A small network was trained on invented records. Each row is its activation on one of them, seen along a few directions.
Each row is followed by the record's values for the fields Zafi, Zarav, Pozon, Zupi.
Not every record has every field; a missing one is left out.
Other fields move the rows too, some of them a lot.
In the rows, 500 means zero.
Strong random noise was added to every row along 16 fixed directions; ignore it. To show where, here is one row again and again, with new noise each time:
[594 504 524 405 383 226 346 554 653 728 379 434 384 563 505 601 450 452
 579 450 621 485 344 211 503 345 503 303 532 413 488 235 435 689 638 474]
[679 485 579 648 383 449 350 541 655 450 456 530 355 440 543 499 411 661
 491 461 449 564 529 675 665 456 603 518 436 342 543 481 556 445 550 590]
[457 432 507 410 581 434 555 631 401 584 369 575 493 453 651 475 650 454
 464 488 521 407 587 659 620 480 377 579 575 491 543 452 430 636 577 600]
[474 560 672 675 450 552 512 524 622 698 606 472 368 778 495 502 721 422
 539 384 476 733 493 556 697 505 400 362 648 446 599 499 324 663 498 493]
[482 312 575 564 532 515 595 509 491 561 478 462 486 779 317 521 575 485
 598 525 427 675 282 492 429 483 368 562 764 451 387 526 629 318 591 430]
[254 582 622 444 486 520 531 653 622 332 265 568 342 294 401 565 517 676
 373 451 510 484 491 654 397 603 439 782 419 433 477 748 625 415 709 650]
[456 564 595 541 490 485 513 556 506 327 429 440 382 446 566 364 547 508
 429 615 442 480 594 279 627 455 533 476 494 395 286 446 659 387 583 533]
[542 415 583 434 452 327 309 597 476 436 484 435 582 431 430 550 511 619
 525 501 612 535 353 534 461 462 404 475 428 508 544 524 500 424 560 556]
[595 479 395 541 475 424 383 415 514 518 537 546 458 635 541 448 619 543
 476 385 497 456 422 790 539 450 411 481 445 521 579 327 409 477 412 461]
[417 391 485 591 585 485 443 380 606 541 614 526 414 644 338 517 600 577
 497 500 408 614 394 467 470 499 534 511 563 567 451 475 461 573 526 387]
[356 450 745 611 527 392 429 583 504 410 537 478 492 613 404 300 736 571
 517 473 461 702 441 323 687 468 345 476 596 532 394 580 542 434 600 545]
[350 642 503 459 467 649 801 473 518 557 279 456 613 524 630 365 487 383
 475 450 435 522 505 498 385 478 721 367 594 531 378 453 584 513 352 519]
[489 163 528 537 664 421 370 559 454 545 370 473 632 359 571 605 689 591
 481 619 449 690 484 671 438 406 602 356 664 496 535 526 399 756 561 575]
[532 483 686 419 381 446 694 679 246 502 465 486 695 462 538 293 325 497
 495 563 511 489 508 687 495 404 688 415 577 667 437 409 642 251 536 724]
[446 507 506 503 559 521 452 538 476 435 449 530 571 360 563 541 598 470
 488 529 513 572 568 486 530 533 407 494 488 469 553 734 443 572 515 522]
[706 484 631 493 353 507 467 546 639 652 695 399 462 496 670 521 267 539
 688 577 485 454 598 362 721 406 691 512 533 509 557 360 420 528 644 659]
[435 498 551 639 578 505 605 523 304 356 441 626 527 488 238 417 489 447
 330 620 421 714 500 438 453 561 580 367 541 465 324 717 735 359 403 355]
[653 410 271 599 609 472 304 309 313 352 621 624 663 556 536 403 697 432
 460 585 437 574 523 585 486 438 375 347 467 568 536 511 395 446 290 324]

[352 688 617 391 411 621 617 546 578 638 530 600 532 602 350 461 451 570
 470 443 552 533 510 526 381 585 599 618 470 683 637 512 410 544 439 562]	Zafi is w2, Zarav is l1, Pozon is p1, Zupi is u1
[445 598 632 451 409 483 497 596 667 660 360 474 477 559 469 516 525 607
 488 334 610 559 412 551 518 527 546 487 437 432 611 398 442 662 399 534]	Zafi is w2, Zarav is l4, Pozon is p1, Zupi is u1
[408 365 331 326 667 360 478 437 411 490 377 503 562 560 525 387 656 475
 544 525 516 341 397 269 467 437 266 659 566 536 375 387 574 446 571 414]	Zafi is w2, Zarav is l1, Pozon is p1, Zupi is u1
[508 501 604 490 435 530 671 631 408 454 320 460 665 533 607 370 530 402
 572 402 482 559 474 603 508 474 419 455 648 465 457 580 623 317 454 609]	Zafi is w2, Zarav is l6, Pozon is p2, Zupi is u3
[531 560 559 322 352 525 441 582 604 421 448 419 587 376 629 553 411 592
 614 485 585 400 480 470 373 469 461 654 430 536 583 488 441 389 594 692]	Zafi is w3, Zarav is l4, Pozon is p2, Zupi is u3
[631 538 402 616 404 548 359 329 487 359 719 556 534 383 672 425 415 528
 529 545 420 510 618 701 494 393 613 457 386 677 605 512 366 374 571 625]	Zafi is w3, Zarav is l3, Pozon is p1, Zupi is u3
[352 590 639 637 416 469 453 497 631 529 621 485 235 463 555 484 565 516
 481 428 452 571 592 617 590 432 524 489 522 589 548 544 362 573 860 708]	Zafi is w3, Zarav is l5, Pozon is p1, Zupi is u3
[569 411 478 611 551 295 528 496 441 541 526 471 364 545 578 348 472 365
 580 391 438 403 517 409 837 414 355 482 595 402 362 477 659 437 666 477]	Zafi is w3, Zarav is l5, Pozon is p2, Zupi is u3
[286 629 400 328 580 691 516 483 659 483 394 268 406 489 690 668 800 505
 412 471 596 294 548 562 384 599 350 592 417 395 559 413 343 703 410 481]	Zafi is w3, Zarav is l1, Pozon is p2, Zupi is u1
[489 595 491 568 491 705 400 414 633 380 471 514 518 576 601 523 777 565
 441 519 441 620 581 602 396 534 497 449 476 483 601 437 291 611 262 467]	Zafi is w1, Zarav is l2, Pozon is p1, Zupi is u2
[562 519 447 359 547 478 555 558 452 630 392 478 708 363 655 492 436 491
 499 450 598 376 571 505 572 527 662 390 407 498 572 379 433 751 226 506]	Zafi is w3, Zarav is l4, Pozon is p2, Zupi is u2
[466 513 591 572 465 505 802 556 402 600 509 685 441 598 388 304 278 524
 487 412 403 468 512 668 660 552 641 684 582 575 414 522 725 325 549 556]	Zafi is w1, Zarav is l2, Pozon is p1, Zupi is u2
[358 616 583 433 526 609 659 610 540 635 373 433 511 500 681 492 653 402
 497 430 572 468 598 466 629 590 446 489 531 411 537 511 416 726 420 549]	Zafi is w2, Zarav is l4, Pozon is p1, Zupi is u1
[560 517 486 614 506 432 401 499 510 435 540 653 350 482 474 421 545 509
 440 463 412 520 618 499 659 489 429 518 493 458 516 548 492 498 545 493]	Pozon is p2, Zupi is u1
[395 444 611 571 431 502 484 497 540 383 484 452 419 507 389 479 490 639
 411 595 430 617 387 578 274 425 716 431 511 598 356 365 593 381 647 592]	Zafi is w3, Zarav is l4, Pozon is p1, Zupi is u3
[563 404 470 483 612 596 525 492 539 547 560 583 485 459 503 581 435 569
 534 626 432 471 630 367 606 587 588 700 525 458 512 545 482 631 465 451]	Zafi is w1, Zarav is l1, Pozon is p2, Zupi is u2
[428 468 392 530 470 480 535 450 487 475 366 592 432 353 477 614 381 469
 461 499 470 557 420 730 220 441 559 520 544 541 502 655 545 404 769 597]	Zafi is w3, Zarav is l4, Pozon is p1, Zupi is u3
[424 374 670 476 555 634 565 617 636 565 575 478 439 362 550 614 425 703
 525 587 450 477 633 554 633 603 679 782 509 513 543 553 427 702 640 669]	Pozon is p3
[798 424 359 622 491 495 492 360 568 542 536 577 569 517 605 349 257 563
 596 409 378 423 548 595 736 462 717 526 462 431 514 388 628 432 259 410]	Zafi is w2, Zarav is l2, Pozon is p1, Zupi is u1
[394 727 462 568 421 576 497 437 574 343 355 331 376 498 520 524 584 441
 346 441 539 532 438 558 353 507 520 270 374 333 405 488 603 382 395 418]	Zafi is w2, Zarav is l6, Pozon is p1, Zupi is u1
[718 345 430 523 436 388 299 483 716 713 199 538 552 554 471 758 484 550
 601 440 572 706 269 496 319 434 519 405 568 266 645 423 430 734 424 404]	Zafi is w3, Zarav is l1, Pozon is p1, Zupi is u3
[464 552 562 559 395 611 580 390 631 609 796 139 470 671 588 526 435 467
 646 404 508 470 385 606 546 469 557 389 513 571 505 423 426 404 570 559]	Pozon is p3
[550 413 515 555 503 436 385 512 619 523 655 347 285 497 611 630 543 571
 539 409 527 362 481 633 733 542 359 602 416 387 552 406 436 599 624 522]	Pozon is p2, Zupi is u1
[633 514 584 563 460 408 487 495 600 642 751 375 446 565 441 538 292 507
 621 394 574 467 444 288 845 586 558 479 356 425 507 468 546 563 400 389]	Zafi is w3, Zarav is l6, Pozon is p1, Zupi is u3
[574 379 393 649 626 633 663 418 507 559 647 425 451 413 627 568 356 440
 576 426 364 405 602 786 760 614 575 587 531 407 509 703 572 533 481 479]	Zafi is w3, Zarav is l2, Pozon is p2, Zupi is u2
[564 644 633 505 291 548 464 580 701 680 513 491 426 592 410 714 351 509
 628 366 644 632 374 506 473 572 405 555 475 386 718 664 411 494 579 533]	Zafi is w2, Zarav is l6, Pozon is p1, Zupi is u1
[570 551 296 477 479 504 488 406 644 501 288 610 481 478 543 540 438 544
 504 348 513 398 413 630 425 522 469 605 399 380 542 487 551 507 348 402]	Zafi is w1, Zarav is l4, Pozon is p1, Zupi is u2
[490 517 509 432 522 505 479 518 491 512 498 289 637 448 636 514 564 484
 530 458 570 458 493 543 549 498 510 353 458 487 535 487 450 569 369 531]	Zafi is w1, Zarav is l1, Pozon is p2, Zupi is u2
[251 511 501 418 546 531 609 452 495 521 533 409 536 507 543 392 553 491
 529 449 455 425 491 529 404 433 524 539 600 709 464 523 485 444 655 624]	Zafi is w1, Zarav is l1, Pozon is p2, Zupi is u1
[423 585 470 506 518 647 730 484 526 591 385 259 411 481 691 547 504 385
 424 514 488 410 557 640 515 506 686 345 533 357 387 399 580 572 441 515]	Zafi is w1, Zarav is l1, Pozon is p1, Zupi is u2
[520 311 559 464 583 469 205 572 551 402 400 532 477 359 585 601 719 706
 429 770 494 579 617 464 410 383 553 534 541 479 547 370 332 697 645 636]	Zafi is w1, Zarav is l1, Pozon is p1, Zupi is u2
[486 421 226 435 610 514 517 300 610 497 191 643 789 348 743 354 489 447
 663 410 387 474 492 292 399 402 576 571 569 552 456 618 513 619 388 454]	Zafi is w3, Zarav is l1, Pozon is p1, Zupi is u3
[514 420 309 292 535 554 416 451 549 429 289 653 600 424 469 630 508 595
 505 615 500 409 443 426 128 479 442 710 513 519 555 470 455 503 484 452]	Zafi is w1, Zarav is l3, Pozon is p2, Zupi is u1
[536 494 479 521 432 596 596 458 618 639 631 378 270 550 533 662 312 512
 541 525 487 384 467 608 526 535 637 597 480 453 480 360 536 499 663 529]	Zafi is w2, Zarav is l3, Pozon is p1, Zupi is u1
[556 554 590 604 450 635 477 551 497 295 461 551 440 616 347 559 641 533
 387 560 458 656 500 601 390 610 401 523 501 374 495 538 537 367 322 407]	Zafi is w3, Zarav is l2, Pozon is p2, Zupi is u3
[504 621 501 486 418 501 483 485 608 507 337 393 608 374 699 504 440 401
 615 468 532 564 508 260 472 413 559 316 529 428 497 608 487 540 528 560]	Zafi is w1, Zarav is l2, Pozon is p1, Zupi is u2
[493 458 496 537 495 449 312 450 739 549 482 394 466 251 514 752 374 591
 562 456 556 574 456 392 455 514 648 427 397 410 588 664 414 778 599 499]	Zafi is w2, Zarav is l5, Pozon is p2, Zupi is u3
[660 651 389 577 390 537 369 394 522 436 664 586 444 522 527 603 477 369
 533 464 530 518 538 491 483 538 329 459 398 482 636 608 337 472 462 411]	Pozon is p2, Zupi is u3
[276 483 712 608 466 521 632 448 687 663 589 393 434 676 347 386 464 639
 553 325 437 635 338 558 544 507 713 505 579 635 444 437 549 536 550 550]	Zafi is w2, Zarav is l5, Pozon is p1, Zupi is u1

Here are new rows. What are their fields?
[446 499 398 467 516 527 396 425 539 431 391 498 494 443 519 634 588 483
 453 603 527 557 462 464 229 454 489 459 495 499 503 512 418 556 570 472]	Zafi is w3, Zarav is l1, Pozon is p1, Zupi is u3
[404 640 423 442 472 345 543 534 368 401 311 615 500 351 633 262 514 485
 353 358 541 313 538 675 573 457 451 507 335 554 450 448 577 436 518 586]	Pozon is p3
[488 502 620 517 605 610 570 622 481 371 596 372 504 373 499 486 500 629
 423 524 505 394 636 578 791 715 510 668 353 360 488 646 624 481 304 490]	Zafi is w1, Zarav is l2, Pozon is p2, Zupi is u1
[400 496 697 329 435 443 493 702 515 611 470 461 613 493 518 521 542 506
 635 441 593 510 481 437 478 454 346 580 640 614 651 595 374 518 693 719]	Zafi is w1, Zarav is l2, Pozon is p2, Zupi is u1
[480 608 549 605 415 590 673 516 528 668 542 556 387 606 419 587 390 338
 555 431 474 630 508 582 479 511 481 427 653 481 574 706 487 472 631 519]	Zafi is w1, Zarav is l4, Pozon is p1, Zupi is u2
[308 416 486 505 681 457 575 550 261 445 539 370 579 432 403 612 677 334
 411 524 562 565 429 572 417 585 333 339 557 530 430 751 527 537 533 416]	Zafi is w3, Zarav is l2, Pozon is p2, Zupi is u3
[459 371 673 492 564 450 608 724 454 651 368 502 347 471 403 704 467 446
 461 662 546 585 523 360 547 544 482 567 662 313 430 548 596 662 739 529]	Zafi is w3, Zarav is l1, Pozon is p1, Zupi is u3
[515 520 572 611 463 452 447 532 467 347 468 618 395 506 514 353 584 514
 456 582 445 559 558 375 585 440 424 541 502 464 377 477 576 375 639 544]	Zafi is w3, Zarav is l4, Pozon is p1, Zupi is u3
[676 428 464 565 389 477 235 375 801 536 736 369 446 608 511 669 467 663
 708 322 538 480 319 643 530 510 392 615 391 469 688 477 329 481 532 495]	Zafi is w3, Zarav is l6, Pozon is p2, Zupi is u3
[583 648 728 534 346 632 517 727 591 429 497 421 381 212 650 606 292 629
 437 525 553 463 747 698 713 604 687 573 332 326 622 641 531 494 530 741]	Zafi is w2, Zarav is l6, Pozon is p1, Zupi is u1
[413 520 489 443 598 633 641 481 508 556 409 423 680 384 674 436 496 507
 491 516 502 485 587 383 577 545 727 444 451 491 455 471 511 697 252 477]	Zafi is w2, Zarav is l4, Pozon is p1, Zupi is u1
[424 587 634 552 377 532 443 472 559 514 550 474 569 615 421 549 601 445
 531 502 529 762 389 318 282 459 520 266 573 614 521 500 339 578 501 489]	Pozon is p2, Zupi is u3
[558 650 385 695 502 532 462 372 421 357 568 647 365 506 516 362 531 463
 332 514 400 524 650 671 594 478 561 395 392 490 480 502 539 387 421 435]	Zafi is w1, Zarav is l2, Pozon is p1, Zupi is u2
[379 417 516 451 572 628 581 486 569 360 446 313 577 479 691 424 684 649
 472 454 436 391 498 729 476 540 582 600 473 524 425 333 504 499 342 579]	Zafi is w3, Zarav is l6, Pozon is p2, Zupi is u3
[534 356 520 497 640 637 530 550 524 546 590 484 487 586 523 640 649 567
 519 544 523 484 540 589 651 660 360 730 493 392 577 484 407 671 358 417]	Zafi is w3, Zarav is l4, Pozon is p1, Zupi is u3
[303 717 569 413 545 505 617 613 174 348 593 461 522 248 536 431 504 283
 302 733 587 427 759 267 508 517 546 305 385 638 373 655 534 484 611 570]	Zafi is w3, Zarav is l1, Pozon is p1, Zupi is u3
[262 625 687 461 479 430 665 660 337 514 499 390 564 387 476 426 478 392
 445 421 617 538 492 456 592 551 462 371 466 579 439 716 560 493 599 606]	Pozon is p3
[589 473 294 546 532 376 458 299 445 574 645 585 554 542 456 349 320 397
 625 435 450 461 439 333 574 404 508 441 500 611 460 541 568 381 538 387]	Zafi is w2, Zarav is l4, Pozon is p1, Zupi is u1
[506 293 671 529 497 556 617 494 562 726 639 437 561 723 580 372 496 591
 655 559 381 576 491 553 574 364 728 557 754 695 486 209 417 562 609 667]	Zafi is w3, Zarav is l1, Pozon is p1, Zupi is u3
